Each row below holds a small network's activations on one input, seen along a few directions.
Each table varies a few parts of the input and shows all the possible inputs, shuffled.
Descriptions start from the smaller parts, as in this example, which fits no table here: one of 5 places around a ring, together with either a single point or one of 9 places around a ring or (one of 3 separate values, together with one of 4 places along a line).
Shared parts are said once, and a part with two or three values counts as separate values.
In the rows, zero is written as 128.

Other details of the inputs shift rows strongly along two fixed directions, in all tables alike. That doesn't count.

Table:
row 1: [139  85 161 159  67 123 159 124 144 194 117  99]
row 2: [150  74 142 146 181  77 134 211 118 197  73 167]
row 3: [132  72 147 154 190  59 129 198 130 184  74 156]
row 4: [101 173  74  60 141 162 113 123 139  48 170 163]
row 5: [164 119 158 193  83  88 155  88 146 166 101 120]
row 6: [127  75 150 159 185  58 127 194 127 184  76 150]
row 7: [148  65 156 139 187  45 119 174 139 178  75 164]
row 8: [112 127  88  89 204 130 115 184 123 156 152 214]
row 9: [158 137 138 119  98 162 135  46 134  74 120  45]
row 10: [ 99 136  88 100 210 118 117 208 132 144 140 167]
row 11: [142 103 182 162  93  85 113 122 125 127  82 118]
row 12: [155 172 124 158  61 158 158  34 152  97 145  74]
row 13: [167  93 178 153  75 115 142 114  95 142  86 144]
row 14: [180  88 163 169  98 138 140 120  96 171  93 102]
row 15: [153  99 169 184  94 125 128 121  90 178 104  92]
row 16: [137 176  93 126 117 147 149  82 167  99 163 127]
row 17: [172  90 181 151  90  99 127 116 130 121  68 121]
row 18: [156 147 130 139  79 201 136  70 100 105 144  56]
row 19: [ 82 134  93  86 187  84  98 196 137 116 146 225]
row 20: [142  94 172 161 125  82 120 106 125 147  88  90]
row 21: [ 81 187  63  79 186 174 115 159 133  87 181 120]
row 22: [ 99 125  96  85 227  86 104 179 156 123 141 176]
row 23: [159  97 169 170  91 129 134 101  90 179  96 117]
row 24: [147 152 149 127  46 182 140  55  97  75 135  89]
row 25: [ 81 140  90 101 209 115 101 192 119 164 166 213]
row 26: [120  85 167 152 143  54 117 193 101 185  97 213]
row 27: [130 147 104 107 144 169 138 106 136  79 133  78]
row 28: [167  93 184 157  84  98 124 112 127 121  69 114]
row 29: [132  60 141 135 140  81 152 202 159 226 111 182]
row 30: [ 90 183  87  71 140 171 116 127 120  64 188 166]
row 31: [145 105 167 179 101 115 136 129  99 167  83  74]
row 32: [106 132  87  97 212 119 120 209 133 144 136 170]
row 33: [ 87 178  77  68 139 155 107 123 136  51 175 159]
row 34: [100 134  91 108 203 125 106 200 121 156 163 182]
row 35: [160  97 185 160  83  96 121 110 126 121  73 111]
row 36: [144 172  92 123 118 149 153  82 168  98 159 130]
row 37: [ 95 179  65  70 176 188 113 130 124  98 193 163]
row 38: [141  97 169 179 112 104 136 116 114 150  79  69]
row 39: [152  99 185 163  87  89 117 117 125 126  76 114]
row 40: [ 91 206  63 105 154 145 131 106 174  87 201 149]
row 41: [128 154 107 120 125 184 123 112 109 111 163  97]
row 42: [ 63 171  64  69 146 175 133 151 173 119 217 137]
row 43: [ 60 174  69  75 137 175 132 144 170 118 218 127]
row 44: [146 144 133 137  93 179 145  63 122  79 116  29]
row 45: [132 156 151 134  50 171 133  62  95  82 140  91]
row 46: [136 155 137 142  71 192 130  51  94 114 146  72]
row 47: [138  72 153 137 144  49 118 186 121 166  77 211]
row 48: [125 154 146 137  43 155 123  53 107  70 129  76]
row 49: [109 143 103 101  91 180 152 111 161 129 177  97]
row 50: [116 151 117 107 142 140 115  87 140  82 145  81]
Each input here is: one of 5 places along a line, together with either one of 2 separate values or one of 8 places around a ring.
Question: The inputs of row 40 and row 16 match in every part but the place on the line of 5. If row 43 is changed in the same way as row 40 into row 16, which row does it become?
Answer: row 49
Question: The inputs of row 44 and row 27 match in every part but the place on the line of 5. If row 32 is changed in the same way as row 44 into row 27, which row does it become?
Answer: row 2
Question: List by row number the other rows that have the place on the line of 5 in common with row 50.
Answer: row 5, row 6, row 19, row 21, row 34, row 39, row 42, row 45, row 46
Question: Change only the choice among 2 separate values in row 36. List by row number the other rows that result.
Answer: row 29
